Each row below holds a small network's activations on one input, seen along a few directions.
In each table, some parts of the input vary, and every possible input appears once, in random order.
A made-up example of a description, with smaller parts first: one of 4 places along a line, together with either a single point or one of 9 places along a line or (one of 3 separate values, together with one of 8 places around a ring).
Shared parts are said once, and a part with two or three values counts as separate values.

Other details of the inputs vary at random and push rows far along two fixed directions, the same in every table; ignore that.

Table:
x1: [ 45.9   3.7  20.5 -32.3   7.5 -11.1  11.2 -49.3  22.4 -28.0  33.8]
x2: [ -5.1  61.8 -25.8 -37.2   3.3  18.9 -16.8  34.9 -30.4   9.2 -32.1]
x3: [ 28.5  24.5   2.9 -27.1  10.9  -4.8   8.1   9.2 -25.5   6.8   7.6]
x4: [-44.0 -14.5  -7.5  40.1 -14.7   1.8 -12.2  21.6  18.8  20.5 -14.9]
x5: [ -6.8 -66.0   9.4  23.5 -26.7 -12.6   6.7 -20.2  29.2  -3.7  17.1]
x6: [ 29.4  33.9   2.6 -43.0   4.8  -7.3 -17.2  -3.9  11.2   8.7   5.0]
x7: [ -9.5 -61.9   6.7  78.3   7.1  -6.8   5.4   4.2   4.1  -0.8  18.9]
x8: [ 25.4 -31.7  23.8   9.9   3.1 -12.4  16.2 -52.0  30.8 -28.4  35.0]
x9: [-22.2  46.5 -19.1 -27.8  -2.3  21.6 -17.6  20.0  -9.3  -2.4 -32.6]
x10: [ 54.8 -12.1  20.5 -11.8  27.0 -23.0  -3.9 -20.7   6.3  -0.7  28.5]
x11: [ 62.6  12.8   9.7 -32.6  20.2  -2.9  13.7 -33.5 -13.3 -22.1  29.7]
x12: [ 48.3  -9.7  26.8 -18.3   7.8 -19.0   8.9 -42.6  19.1  -7.1  36.2]
x13: [ 50.5  -9.2  23.4 -18.2  22.0 -23.9  11.5 -25.2  -1.3   1.1  30.5]
x14: [ -2.4   2.2   0.3  -2.5   1.1   9.3   9.8 -18.8   1.0 -18.8   3.3]
x15: [ 19.7  21.0   5.7 -26.5   2.6  -6.3 -15.2  -2.7  13.7   8.9   1.9]
x16: [ 59.7  -4.7   8.1  -9.0  24.6  -3.0   0.0 -31.3  -2.2 -25.7  31.9]
x17: [ -9.2 -61.6  -5.0  32.9 -13.7   5.3  10.6 -14.4  -1.4 -16.9  13.4]
x18: [ -9.7 -40.5  20.4  39.1  -9.9  -9.4   9.5 -19.2  21.3   5.1  14.5]
x19: [ 34.0 -13.8  24.6 -11.2   3.9 -10.5  12.1 -49.8  25.1 -26.5  30.2]
x20: [-35.4 -12.7 -11.7  45.2  -2.8   3.6  -6.4  38.5 -15.1  18.9 -16.2]
x21: [-41.2 -34.1 -14.8  21.6 -21.8   4.4   3.2  33.7 -17.1  15.2 -14.8]
x22: [-39.8 -18.1 -11.1  52.1  -2.8   3.6  -5.2  38.7 -13.7  18.1 -16.6]
x23: [ 49.8  -0.4  18.8 -25.4  13.4  -9.6  -5.2 -44.2  31.2 -28.4  30.0]
x24: [-67.1 -32.4  -2.8  58.0 -25.7   7.7   9.9   4.4  20.4   1.5 -16.2]
x25: [-51.4 -11.5 -11.6  35.8 -14.2  18.3   9.0   6.0  -0.4  -5.2 -19.2]
x26: [-31.7  26.8 -22.3 -52.5 -36.9   8.2  -9.1  15.6   2.7   0.2 -32.2]
x27: [-11.3  39.7 -11.4 -21.7  -1.1   4.5   2.0  38.9 -34.9  22.9 -22.2]
x28: [-45.5 -21.7   1.6  42.1  -7.6  -3.7   7.1  29.3  -8.7  29.5 -21.8]
x29: [-33.9 -14.0  -7.8  44.7  -1.9   3.9  -6.4  37.2 -14.9  17.5 -17.8]
x30: [-20.6  39.5 -20.1 -15.1  -5.3  17.6   3.1  27.9 -31.2   9.5 -28.5]
x31: [ 27.3  18.4   2.6 -25.2  17.4 -14.6 -11.7   7.9  -6.0  14.8   2.9]
x32: [-19.7  44.8  -5.8 -32.9 -15.2   2.9  -5.6  22.0  -5.2  25.9 -24.3]
x33: [ 19.5  37.8  -2.1 -43.9   3.9   1.1 -13.4 -10.1  17.3 -12.1   0.9]
x34: [-31.4  -5.2  -1.7  20.8  -3.3  -5.2   6.4  28.7 -11.0  27.3 -18.5]
x35: [ 12.7   3.7   0.5   0.5   5.2   7.7  10.9  -6.7 -16.9  -7.9   2.9]
x36: [  0.9 -35.8  13.1  40.9   4.9  -6.4  16.5   1.1 -10.3   2.7  13.4]
x37: [ -1.5   1.5   0.9  -0.1  -1.5   0.0  -8.3 -13.1  25.7 -12.2   3.3]
x38: [ -3.4 -46.4   9.1  50.8  11.2 -15.7   0.1   1.3  12.1   9.3  13.1]
x39: [ 16.3  -9.2  -1.2 -40.8  -5.9 -13.3   0.3   7.6  -5.9  10.7   0.3]
x40: [-16.4  62.9 -24.5 -45.1  -1.0  21.8 -19.6  23.1 -12.9  -0.9 -33.1]
x41: [ 32.0  42.1  -6.1 -43.3  10.1   8.6   7.0  -1.3 -25.3  -6.9   0.7]
x42: [ 44.9 -10.4  11.4  -8.9  21.0  -1.1  -1.2 -44.2  17.5 -37.1  31.8]
x43: [ 58.9   3.8  22.9 -34.2  22.7 -24.1   9.3 -25.1  -4.4   1.4  30.4]
x44: [-24.1  48.6 -16.4 -32.6  -9.3  10.2 -18.4  19.8   8.4   4.2 -29.5]
x45: [ 28.3  23.5   3.4 -27.0  10.6  -6.0   7.6   7.7 -25.6   6.9   7.4]
x46: [-38.9 -18.5  -7.6  42.3  -0.2  -5.3  -8.7  33.0  -1.7  27.5 -19.3]
x47: [-13.9 -45.0  17.8  46.2 -11.0  -9.8  10.5 -18.8  23.1   5.4  16.7]
x48: [ 14.8  24.3  -6.1 -24.4  10.2  11.6  -9.2 -10.3   3.8 -19.9   0.8]
x49: [ -9.8 -59.8   4.7  76.7   5.6   6.0   4.5 -11.0   6.9 -15.6  13.1]
x50: [-28.8  26.6 -28.1 -48.9 -26.1  18.6  -8.3  13.2 -13.8  -7.1 -30.9]
x51: [ -7.0 -46.0  11.6  49.3  -1.7 -10.7  -3.8 -14.6  32.8   2.3  17.7]
x52: [-27.3  46.2 -18.3 -29.3  -8.6  21.8   0.3  15.8 -15.2  -1.2 -29.1]
x53: [-51.0 -11.7  -8.3  35.1 -14.2  19.2   8.0   5.8  -1.1  -4.9 -21.9]
x54: [ -4.2  62.2 -26.4 -37.1   3.1  20.4 -16.2  36.0 -29.9   8.9 -31.4]
Description of these inputs: one of 6 places around a ring, together with either a single point or (one of 2 separate values, together with one of 4 places along a line).
Q: Changing only the place on the ring of 6 turns x12 into x14. The same change can be made to x51. Which row results?
A: x42
Q: Changing only the place on the ring of 6 turns x40 into x16. The same change can be made to x48. Which row results?
A: x54
Q: Change only the place on the line of 4 in x4. List by row number the other rows that result.
A: x6, x15, x51
Q: Change only the place on the line of 4 in x44. List by row number the other rows that result.
A: x23, x33, x37
Q: Change only the place on the ring of 6 in x53. List by row number the other rows that result.
A: x18, x19, x28, x35, x36
Q: Change only the choice among 2 separate values in x34. List by row number the other rows that result.
A: x38
